Each row has a name. Each question is about the rows just above it. Places in a row count from 1.

foga: [ -9  13  13   7  37 -10  10  22   2  -4  10]
tuzu: [-14   8   1   2  26 -10   1   7  -7  -2   6]
diboz: [-14 -20 -31 -10 -41   3 -26 -37 -26   4 -12]
muf: [ 27 -31  26  -8 -19   9 -21  -7 -35 -20  24]
Muvet: [ 6 20 26  7  2  2 26 29  2  3 20]
Mimiv: [-26 -31  -7 -13 -52 -26 -26 -29 -35  -7 -26]
veza: [ 21 -31   1 -13 -25  16 -26 -29 -35  -9  19]
kemeg: [ 37 -37  19 -10 -16  19  37 -15 -16 -16  17]
Dozal: [ -9 -20 -30 -13 -41   6 -26 -37 -30   2  -8]
Zezet: [  6 -31 -18 -13 -52  13 -26 -37 -30  -2  -5]
Places of [2] in row Muvet: -> 5 6 9
Every place of [20] in Muvet: -> 2 11
At which places does kemeg hold [37]? -> 1 7
Every place of [-26] in Mimiv: -> 1 6 7 11
Every place of [-30] in Dozal: -> 3 9

nulo: [ 25  -6   5  -6  23 -23 -10  -3  -2 -10  -9  -3   7  -8  -2  -9  25  25
 -10  21   1  -9  -6  28   0 -12   9   6  11 -28  26   6  -9  -6 -26  -9
 -10  23 -23]
fek: [  9  -6  22  32  14 -33   2   3  28  10   7  -6   2 -35 -11  -9  20  14
 -19  16   0   3   6   9  -5  -6   2   0   1  -3  -1 -33  11  14 -18  -1
  -1   6 -14]
Zur: [ 19   1   2  23  25 -27  -2  19   6  -6 -16  -7  23  -8  -6  -5  16  -5
 -13  12   2  -5  -5  31   1 -14   8   6  11 -26  10  -4  -5   8 -24  10
  -6   8 -15]
At which places does Zur hold [23]? -> 4 13
At which places does fek hold [-9]? -> 16
At which places does nulo hold [-10]? -> 7 10 19 37
Every place of [-5] in Zur: -> 16 18 22 23 33
Places of [25] in row nulo: -> 1 17 18
At which places does nulo hold [-6]? -> 2 4 23 34

maf: [ 13   7  26  10  54  10  11 -28  23]
lan: [  2  24  36  -5  20  26 -14  -9 -29]
fanu: [-20  19  29 -37 -28  -9 -28 -37 -23]
vum: [ 16  16 -17 -29   2 -43  29  16 -32]
vadul: [ 50   1   1   1 -36  26   1  50   9]
bur: [-33 -19  25  -3   6  25 -33 -34  26]
tikot: [  4  51 -25  -5  20  -7  29   4 -18]
Dag: [  3   3 -40  -7  -8   2   9   2  43]
kul: [ 15 -34 -21   5  -7  -7  19  48  11]
katul: [-46  10   0 -10 -31  30 -23 -27  18]
Every place of [-28] in maf: -> 8
At which places does fanu hold [29]? -> 3
At which places does Dag hold [3]? -> 1 2
Places of [51] in row tikot: -> 2
At which places does vadul hold [1]? -> 2 3 4 7
Every place of [25] in bur: -> 3 6

Dizo: [  8   6 -17  -7   0 -17 -29 -14  19 -16   7 -28  16 -14  -9   1  -6  -2
  -8   9   3  -8 -21  -5  13 -28  -3   4 -26   5   8 -15  11]
Zus: [  0   9   9  -3   1  -5  -1   9  -7  -3  -1  -7 -10   8   8  -5   6   3
  -2   5 -16   3   5   0  16   0   9 -14  -6   6   6  10   9]
nika: [-16  15   2   4  12  15   7  -5  12  17  15 -11 -12  25  -5 -15  16 -14
   2   4  19  13  -4 -11  28   3   6 -18 -19  21   3  17  15]
dutib: [ -5  -4   2  10   7   3   1   6  -5   4  -1   5   4   0  -3  -1   4  -2
   4   7   8  -3  -6  13 -11 -10   8  -6   4  -3   4   8 -15]
barun: [ -3 -11  24  -4  -1  15  15  18 -33   9 -15  26 -21  26  10   2  10 -10
  12  -9  -1  10  11   0 -26  30   0 -13  16 -16  -8  -8 -15]
dal: [  9  10 -28  10   7 -25 -38  31  41 -14  10 -16   4 -10  -7 -33  24 -14
 -37 -55   3 -14  21 -17 -14 -46  49   5 -12  24  43  20  17]
Places of [9] in row Zus: -> 2 3 8 27 33
At which places does nika hold [15]? -> 2 6 11 33
At which places does dutib hold [6]? -> 8
At which places does dutib hold [-15]? -> 33

sev: [ -4  -2 -18  39   4  -9  -8 -18  -6   0  -6  -2 -23 -18  -6   2  10  -6
  -5  42 -18  22]
Pugep: [-19 -17   4   1 -11  13   3  29 -20 -12  19  -8  13 -12 -15 -20 -13  -9
   2  23  -1 -25]
Satu: [-14   3 -17  11  -8  32 -13  -5 -23   3   9 -19 -10 -11 -11   3   5   3
 -13   2 -14  -9]
Places of [-19] in row Satu: -> 12
Every place of [-6] in sev: -> 9 11 15 18

gedu: [  1   3 -24 -11   3   3  -3 -14 -16]
gogar: [-2 -7 -2  4 -7 -7  4 -7  4]
kiben: [-14 -14  -3   0 -14   4  -8 -11 -22]
Gumov: [-14   3 -18 -14   3   3   3 -14   1]
Places of [-14] in row kiben: -> 1 2 5
Places of [3] in row Gumov: -> 2 5 6 7
Every place of [-7] in gogar: -> 2 5 6 8
Places of [3] in row gedu: -> 2 5 6
Every place of [-24] in gedu: -> 3
Places of [-18] in row Gumov: -> 3

Bif: [-2 -2  1  0 -3  0  5 -1  1 -1  1  0 -3 -4  1  3  3  1 -1 -1 -1  0  3  3
  1  2 -1  0 -3 -5  1]
fele: [-3 -6  2  6 -1 -9  3  6 -1  0  6 -2 48 25 18  3 14  6  0 12 -1 -3  4  1
  3  2 13  5 -2 31  6]
gipe: [ 1  1  3 -1  3  3 -8  0  3  7  0  3  1  4  3 -1  1 -4  1 -8  0  0  0 13
  3 -8 -8  0 13 -9  1]
At which places does gipe hold [1]? -> 1 2 13 17 19 31
Every place of [7] in gipe: -> 10
At which places does fele hold [6]? -> 4 8 11 18 31
At which places does gipe hold [-8]? -> 7 20 26 27
Places of [-1] in row fele: -> 5 9 21
Every place of [3] in gipe: -> 3 5 6 9 12 15 25

boku: [-12 -40 -37 -39 -27 -26 -19 -17  -8  -3   1 -12  -6   0  12  28  44  54
  42  22]
sis: [ -8   3 -12  -2   0  -2  15  28  54  54  45  17  -9 -46 -32 -31 -34  -7
  -8  -2]
Gige: [-32 -41 -32 -37 -20 -20 -11 -16  -1  -1  -9   5  -2   5  27  42  53   4
  29   2]
soful: [ 50  53  38 -10 -11 -31  -4 -26 -27 -19  -9  -5  -5   2  -8  -8  -4  -4
  12  31]
noso: [-11  -8 -17  11  -7 -14   5  -3  15  29  46  49  38  12  -5 -35 -40 -19
 -22 -21]
lifu: [-30 -41 -33 -37 -21 -21 -11 -16  -2  -2  -9  -8  -3   3   6  40  52  47
  30   6]
vol: [ 50  53  38  16 -11 -31 -34 -26 -30 -19  -9  -5  -5   2  -8  -8  -4  -5
  12  31]
nam: [ 41  24   3 -37  -1 -30 -35 -20 -15 -13  -9   3  -3 -15  -1   2  -1  20
  42  55]
Sarum: [ 26  11 -18 -47 -30 -33  -7  -7  -7 -12  -7   5 -12 -11   4   1  14  32
  53  53]
Gabip: [ 53  49  33  10 -18 -33 -33 -28 -25 -18  -8  -5  -4   2 -11  -6  -4  -3
  18  36]
Places of [3] in row nam: -> 3 12
Every place of [-31] in soful: -> 6
Every place of [-9] in vol: -> 11
Every place of [-7] in Sarum: -> 7 8 9 11
Every place of [5] in Gige: -> 12 14

zoka: [-19 -11 -10   3  16   3  25 -27 -33 -28  27  24   3  -7   5  -7  24  13
 -12 -12 -19  -4  -1 -17  30  -3   8  30 -30]
Tosaz: [-13   9   4  -4   0 -23 -16 -12 -10  -9  45 -15 -36   9 -19  -3  16  23
  -9   0   4  23   8  -3  -8 -32 -26  10 -23]
vov: [  3  21  13   3   8 -16  -2 -23 -27 -16  44   8 -31  10 -11 -29   2  15
  -6 -14   7  14  11  -5  16 -23   2  12 -33]
At which places does zoka hold [-12]? -> 19 20
Every place of [-28] in zoka: -> 10

vad: [  2  -4 -23   2 -13]
gimo: [ 16  -7  -8  -7 -12]
nodon: [3 3 3 3 3]
vide: [-25  44 -33 -25  -3]
los: [  2  -9 -33 -25  -6]
kiteb: [26 26 13 -3 -5]
Every place of [3] in nodon: -> 1 2 3 4 5
Every place of [44] in vide: -> 2
Every place of [-8] in gimo: -> 3
Every place of [-23] in vad: -> 3
Places of [-25] in row vide: -> 1 4
Every place of [-5] in kiteb: -> 5

Vosag: [ -2 -22   2   4 -12  -2 -12]
Mifof: [  5 -18   5   2   3 -18  -8]
novir: [5 1 1 1 3 3 3]
suba: [ -1 -10  -8  -3  -8  -8  -1]
Tereg: [ 1  3 -3  2 20 -3 -5]
duv: [  1  -1   6   0  -1   1 -19]
At which places does Vosag hold [2]? -> 3
Every place of [-2] in Vosag: -> 1 6
Places of [-3] in row Tereg: -> 3 6
Places of [-1] in row duv: -> 2 5
At which places does novir hold [3]? -> 5 6 7
Places of [-18] in row Mifof: -> 2 6
Places of [-8] in row suba: -> 3 5 6

mizot: [41 42 17 41]
Viz: [ 45   8  48 -13]
Gal: [-14 -36 -36 -14]
fodom: [-35 -35 -35 -35]
Places of [-14] in row Gal: -> 1 4
At which places does fodom hold [-35]? -> 1 2 3 4
Places of [41] in row mizot: -> 1 4

mal: [10  7  4  4  6  5  9  6  3  6  5 11  2  2  4  5  1  4  8  1  8  8  4  8
  1 24  3  1]
mabur: [ 2 15  5  5  5  9  6  8  6  7  2  7  5  2  9  2  1 11 14  1  7  0  9  1
  1 19  4  1]
Doma: [ 2 18  1  7 11  9  3 11  1  6 -1  9  2  2  6  1  3  9  6  0  6  0  7 12
  3 14  6  2]
Vufi: [ 4  3  0  0  0  9  4  4  2  2  2  2  3  0  2  1  0 13 13  0  1  0  2 17
  0 16  2  0]
tuva: [12 27 13  7 12 13 11 22  6  9  5 20 15  4 12  8  3 31 26  2 10  0 20 14
  4 19  8  3]
Mip: [12 27 13  7 12 13 11 22  6  9  5 20 15  4 12  8  3 31 26  2 10  0 20 15
  3 35  7  2]
Batup: [ 1 17  9 18  3 11  6 10  3  4  4  6 12  6  3  3  0 28 12  0  4  0 19 23
  0 30  4  0]
pozi: [ 7 23  6  9 12 12 11 22  3 10  3 12  6  3 20  3  3 19 42  0  7  1 11 15
  4 29  8  3]
vor: [ 6 14 18  1  7 20 17 19  6 16  5  7 23  9 15  7  1 19  9  1  4  1 11 16
  2 25  6  2]
gulid: [10 10  3  5  7  5  9 11  3  6  2  9  1  2 11  4  2 11 29  1  3  1  3  7
  2 20  5  2]
Tured: [ 7 23  6  9 12 12 11 22  3 10  3 12  6  3  6  3  0  2 15  1  7  1  3 12
  1 13  5  1]
Places of [0] in row Vufi: -> 3 4 5 14 17 20 22 25 28
Places of [15] in row vor: -> 15
At which places does Vufi hold [3]? -> 2 13
Places of [8] in row mal: -> 19 21 22 24

ritog: [ -6  20  13   0 -23  -7 -19   4  23 -25  40   0  -8 -10   5 -14 -24 -13
  -6   9  -9 -19  11 -18  10 -11  14  -3   7  -1 -17 -11  -2  10  14  16
 -14  22 -26 -11   0   6   7 -17 -15  10  23  -5]
bega: [-24  -3   0 -16 -11  12   9 -21  13 -12  26  17  26  27  12 -16 -18  -1
 -13  15  15   1  12 -16  16  -6  28 -27  25  36   1  31  -4  -9  27  11
  20   2 -22  -7  -9 -22 -10  12 -18  -7   6  10]
Der: [ -3  37  -2 -14 -27   8 -16 -40  17  -6 -33  11  19   2 -16  23  -3 -13
 -27  32   6   2   4   5   6   9  13 -13 -33  18  10  -1   6  10  22 -33
   5  -3  15   8 -11   8  -3  13   6  -3 -13   9]
Deg: [  7  29  -7  -1 -14  -4 -19 -12  11 -11 -12  -9  -5  17   0 -10  -8 -19
 -19 -14  14  -8  -7  -4   5   4   7 -15  42  31  16  -3  -4  -2  20  -7
   1   7   7  -5 -26  20  17  -8 -20   7   2 -12]
mar: [ -6 -24  12 -21 -27  33  37 -11   5  -2   4   0   7  -6  21  -6  19   2
   0  25   1 -12  14   2 -31  13 -20  -4 -12 -45 -27 -13  -4  10   2  14
 -11 -14   6  -6 -10  -8 -28   8  16  -8   1  -5]
Places of [-3] in row Der: -> 1 17 38 43 46
Places of [7] in row Deg: -> 1 27 38 39 46
Places of [12] in row bega: -> 6 15 23 44
At which places does bega hold [-22]? -> 39 42
Places of [6] in row Der: -> 21 25 33 45

Lerad: [ -9  20   4  12 -37  -8  11 -14 -10  -1 -16 -23  19 -31  14]
Vufiz: [ -9  13   7  -9 -14  -9   0  11   9 -10 -21  12 -19  41  13]
niz: [ 23  -4  -4 -28  -1   0 -31  -3  19   0  -2  -1  29 -18   1]
Places of [0] in row Vufiz: -> 7
Places of [-9] in row Vufiz: -> 1 4 6

kisa: [-18   2 -22  24  54]
zud: [ 30   2   0   9 -17]
Botul: [ 8  8  7  8 16]
Places of [-17] in row zud: -> 5
At which places does kisa hold [54]? -> 5
At which places does Botul hold [8]? -> 1 2 4
At which places does Botul hold [16]? -> 5
At which places does zud hold [30]? -> 1

depul: [15 -7 41 23 41 45 20]
mige: [-17 -45  12 -13   9  -6 -15]
Zunu: [ -7  -4 -32 -15 -20 -46  -7]
leb: [ 27  14 -36  14   8 -25  23]
Pafaf: [-22 -41  30 -14  18  11 -20]
fisom: [ 21 -25 -25  21  21 -25  21]
mevor: [-45 -16 -21 -24 -24   1 -45]
nuzaz: [  9  33 -44   9   2 -41  29]
nuful: [ 15   9 -17   8   8 -16  15]
Dero: [21 -4 22 22 17 11 24]
Memed: [-20  42 -37 -31 -44 -43 -22]
Every place of [21] in fisom: -> 1 4 5 7
Every place of [9] in nuzaz: -> 1 4
Every place of [-22] in Memed: -> 7
Every place of [-25] in fisom: -> 2 3 6
Places of [-24] in row mevor: -> 4 5

gaz: [-6 -6  1  5 -6 -6]
gop: [ 2 -5 -1 16 -7 -7]
nosu: [  0  -8  20  20 -12   4]
gud: [-6  5  5  5 -7  5]
Kig: [ -6 -14   8  -6   8   2]
vemor: [  2  -5  -1  16  17 -50]
Every place of [5] in gaz: -> 4
At which places does gaz hold [-6]? -> 1 2 5 6
Every place of [-8] in nosu: -> 2
At which places does nosu hold [20]? -> 3 4
Places of [-6] in row Kig: -> 1 4
Every place of [5] in gud: -> 2 3 4 6

